Each row below holds a small network's activations on one input, seen along a few directions.
In each table, some parts of the input vary, and every possible input appears once, in random order.
Descriptions start from the smaller parts, as in this example, which fits no table here: one of 3 separate values, together with either a single point or one of 9 places along a line or (one of 5 places around a ring, together with one of 6 places along a line).
Shared parts are said once, and a part with two or three values counts as separate values.
In the rows, 128 means zero.

Other details of the inputs vary at random and push rows far along two fixed directions, the same in every table; ignore that.

Table:
r1: [180 117  88 107 157 121  94 157 195 131  84  94  25]
r2: [ 77 135 128 131 146 112 129 112 106 130 149 139 177]
r3: [102 134 165 129 126 145 127 122  80 123 132 151 180]
r4: [148 145  98 102  79 123 152 116 164 174 175  95 115]
r5: [ 95 128 184 138 159 123 123 131  66  96 122 173 210]
r6: [104 169 148 117  82 125 130 120 101 161 207 134 162]
r7: [206 113  95 130 138 121 101 153 190 121  58  98  38]
r8: [158 142  97 145  95 119 142 128 152 146 123 118 109]
r9: [122  61 164 135 225 124  89 158 122  35  38 159 111]
r10: [173 157  76 144  57 149 151 104 177 182 146  88  63]
r11: [123 127 149  95 131 120 119 127 129 129 147 125 140]
r12: [160 148 118 130  78 148 128 115 137 167 134 100  88]
r13: [124 117 135 133 153 124 147 133 108 107 108 151 167]
r14: [ 71 167 153 132 116 112 110  96  83 153 177 147 195]
r15: [ 48 117 161 129 186 112 135 136  75  81 148 173 201]
r16: [112 129 126 152 115 127 139 117 117 119 132 146 145]
r17: [112 105 129 113 156 120 138 151 132 104 146 130 134]
r18: [162  33 115 112 236 142 120 178 163  49  15 123  77]
r19: [129 161 138 150  75 144 127 100 120 162 158 122 123]
r20: [153 157  94 137  50 148 161 105 144 188 163  94 100]
Description of these inputs: one of 2 separate values, together with either one of 4 places along a line or one of 6 places around a ring.
Which other rows does r16 become when the place on the ring of 6 takes its other values? List them by row number. -> r8, r10, r13, r18, r20
Which other rows does r7 become when the choice among 2 separate values takes its other values? List them by row number. -> r8

Table:
r21: [ 48 109 126 164 171 104 148 103  97  83 122 170 196]
r22: [152 140 108 133 124 129 103 139 159 135 122 124  84]
r23: [158 163 106 127  81 115 124 120 150 169 141 110 107]
r24: [122 131 116 107 116 118 155 127 132 139 161 124 152]
r25: [131 143 121 134  94 132 161 113 122 154 147 130 157]
r26: [139 144  98 112 129 121 121 136 150 158 140 105 106]
r27: [217 108  77 126 139 136 121 145 198 134  46  87  42]
r28: [ 76 117 194 131 167 120 105 121  80  85 138 161 168]
r29: [155 147 103 134  98 144 131 131 145 152 123 110  93]
r30: [154 153 114 155  87 145 141 119 127 152 131 114 103]
r31: [107  87 135 123 181 131 137 153 112  80 111 151 155]
r32: [129  67 129 117 210 127 137 162 132  64  82 130 106]
r33: [138 152 103 117  91 123 161 113 134 171 165 113 154]
r34: [116  61 159 133 203 125 145 152 116  46  74 154 139]
r35: [127 100 144 118 202 105 101 145 135  85  81 145 130]
r36: [ 99  87 175 124 183 139 111 140  93  70  86 150 154]
r37: [156 139 117 146 120 127 118 133 137 135 110 115  85]
r38: [126 124  70 149 113 128 133  98 171 146 114 103  79]
r39: [142  90 141 127 204 109 103 151 129  78  50 141 126]
r40: [103  99 162 131 176 125 128 141  99  73  93 157 170]
r41: [161 120 100 116 108 132 151 135 166 139 124 110  93]
r42: [107 113 143 116 185 115 101 150 129  92 113 145 117]
r43: [110 101 157 129 184 110 101 146 120  73  99 164 152]
r44: [160 122 126 140 108 153 116 125 140 130  96 120 102]
r45: [184 136  90 141 111 133 106 142 166 146  93 109  62]
r46: [157 120 100 138 108 148 145 139 151 135 117 124  94]
r47: [126 159 125 118 105 109 118 120 142 152 162 127 128]
r48: [ 95 105 148 110 191 104 119 142 112  93 117 145 174]
r49: [107 171 146 117  82 125 111 104 119 169 187 127 139]
r50: [ 85  78 186 132 179 140 139 133  80  64 108 159 167]
r51: [152 166 107 140  98 127 119 121 130 171 128 117 112]
r52: [193  98  66 103 162 135 133 157 194 134  78  85  46]
r53: [117 184 151 156  37 150 146  83  89 180 186 124 162]
r54: [145 138 101 123  90 127 154 123 144 152 156 120 140]
r55: [137 167 129 121  92 128 107 105 135 177 156 116 118]
r56: [ 90 117 167 158 154 141 129 132  71  84 111 176 189]
r57: [203 111  80 132 148 147 116 150 183 131  50  92  41]
r58: [207 121  90 132 123 117 115 141 189 136  74  89  34]
r59: [156 151 122 135  87 150 125 109 130 166 120 110 116]
r60: [147 167 112 138  92 126 120 119 147 163 159 112  87]
r61: [ 95 180 158 132  66 127 121  97  84 172 188 138 176]
r62: [ 88 100 160 125 169 114 157 131  89  82 138 154 191]
r63: [ 79 182 145 114  45 135 162  88  82 190 239 132 204]
r64: [ 85  84  95 158 205 117 131 129 137  72  75 145 117]
r65: [111 196 141 145  52 112 138  92 109 180 209 133 163]
r66: [144 152 110 143  58 139 162 113 135 163 161 128 141]
r67: [120 140 121 121 111 113 127 130 133 139 158 130 152]
r68: [ 88  99 163 104 191 118 106 138 103  97 117 140 162]
r69: [153 151 104 125 127 124 108 131 156 156 125 114  87]
r70: [100  69 159 103 213 129 126 145 103  72  90 144 162]
r71: [100 200 153 167  27 133 166  79  72 182 208 144 207]
r72: [131 162 147 143  78 131 120 102 107 161 154 122 128]
r73: [185 113  75  91 139 110 115 153 210 141 106  80  42]
r74: [159 127  82  99 133 120 115 152 183 148 130  89  57]
r75: [191 115  84 118 150 126 100 159 188 129  68  93  26]
r76: [128 139 127 117  79 147 146 114 130 158 161 117 121]
r77: [ 93 163 145 123  76 130 123 108 104 163 197 131 173]
r78: [175 130 108 119 113 134  91 133 181 145 109 105  56]
r79: [121 135 118 127 105 140 152 130 126 141 153 129 127]
r80: [124 133 129 146 105 142 159 123 115 133 148 130 128]
r81: [113 105 167 127 180 125  97 133  96  95  82 147 150]
r82: [175 123  87  87 119 127 106 141 198 160 124  74  38]
r83: [ 62 106 173 127 191 113 124 143  77  75 142 159 181]
r84: [ 85 168 157 124  78 124 134 100  93 164 208 126 171]
r85: [ 55 114 194 142 131 145 144 115  49  93 156 184 229]
r86: [113  76 134 115 213 120 102 170 135  64  84 142 119]
r87: [158 122  99 130 126 145 146 136 150 142 108 113  95]
r88: [103  74 157 114 219 102 118 157 121  53  92 143 140]
r89: [ 77  91 183 126 177 140 136 127  72  83 112 166 194]
r90: [125 157  99 112  84 132 157 122 132 172 187 113 133]
r91: [168 136 110 140 105 120 114 132 152 139 103 123 104]
r92: [ 82 188 172 153  48 133 124  87  58 171 199 161 214]
r93: [138 143 130 153  93 136 138 118 118 134 125 140 154]
r94: [141 139 111 117  80 144 142 116 138 162 163 112 128]
r95: [107  80 158 113 181 131 135 138 107  79 113 134 143]
The inputs of r62 and r32 match in every part but one. If r27 is changed in the same way as r62 into r32, which row does it become? -> r57
Describe the family of inputs behind these rows. -> one of 3 separate values, together with either a single point or (one of 4 separate values, together with one of 6 places around a ring)
Which other rows does r68 become when the choice among 4 separate values takes its other values? List them by row number. -> r77, r82, r84
Which other rows does r65 become when the place on the ring of 6 takes its other values? List them by row number. -> r34, r58, r62, r71, r88
Which other rows does r53 become when the choice among 4 separate values takes its other values? List them by row number. -> r36, r44, r59
Which other rows does r73 become when the place on the ring of 6 takes its other values? List them by row number. -> r23, r24, r40, r41, r47
Which other rows does r79 become when the choice among 3 separate values takes its other values? List them by row number. -> r41, r76

Table:
r96: [180 174  62 184  21 172 157  93 173 195 141  86  57]
r97: [146 143  82 118 116 123 127 115 177 166 138 107  84]
r98: [101 184 147 133  42 126 160  93  85 182 239 135 212]
r99: [108 108 123 115 177 120 144 141 118 110 113 127 153]
r100: [110 119 155 111 133 128 117 142 125 118 141 137 138]
r101: [122 144 109 124 113 116 154 139 127 145 150 126 145]
r102: [133 147 125 103  93 140 125 117 148 172 160  99 110]
r103: [109 148 123 114 127 123 110 118 118 155 157 116 124]
r104: [ 31 146 183 135 141 115 112 123  43 109 192 180 229]
r105: [194 112 138 148 181 136  83 162 150  87  15 139  78]
r106: [193 161  82 141  14 174 152 102 150 194 126  99  88]
r107: [108  87 194 165 188 138 130 131  63  52  67 173 142]
r108: [109 120 164 177 127 125 119 105  75 112  90 164 190]
r109: [ 28 168 174 141 107 100 150  88  58 125 212 181 249]
r110: [201 142  74 104  83 146 137 127 191 191 147  76  59]
r111: [181 134  95 112  94 134 136 141 170 160 146 101  84]
r112: [123 103 124 114 171 107 145 146 130  95 104 123 134]
r113: [142  73 145  95 194 125 103 154 161  71  75 111  83]
r114: [ 89  98 140 125 193 105 119 148 124  77 112 172 149]
r115: [151  48 119 101 246 109  80 174 173  43  34 107  51]
Describe the family of inputs behind these rows. -> either one of 5 separate values or (one of 3 separate values, together with one of 5 places around a ring)
Which other rows does r101 become when the choice among 3 separate values takes its other values? List them by row number. -> r99, r112
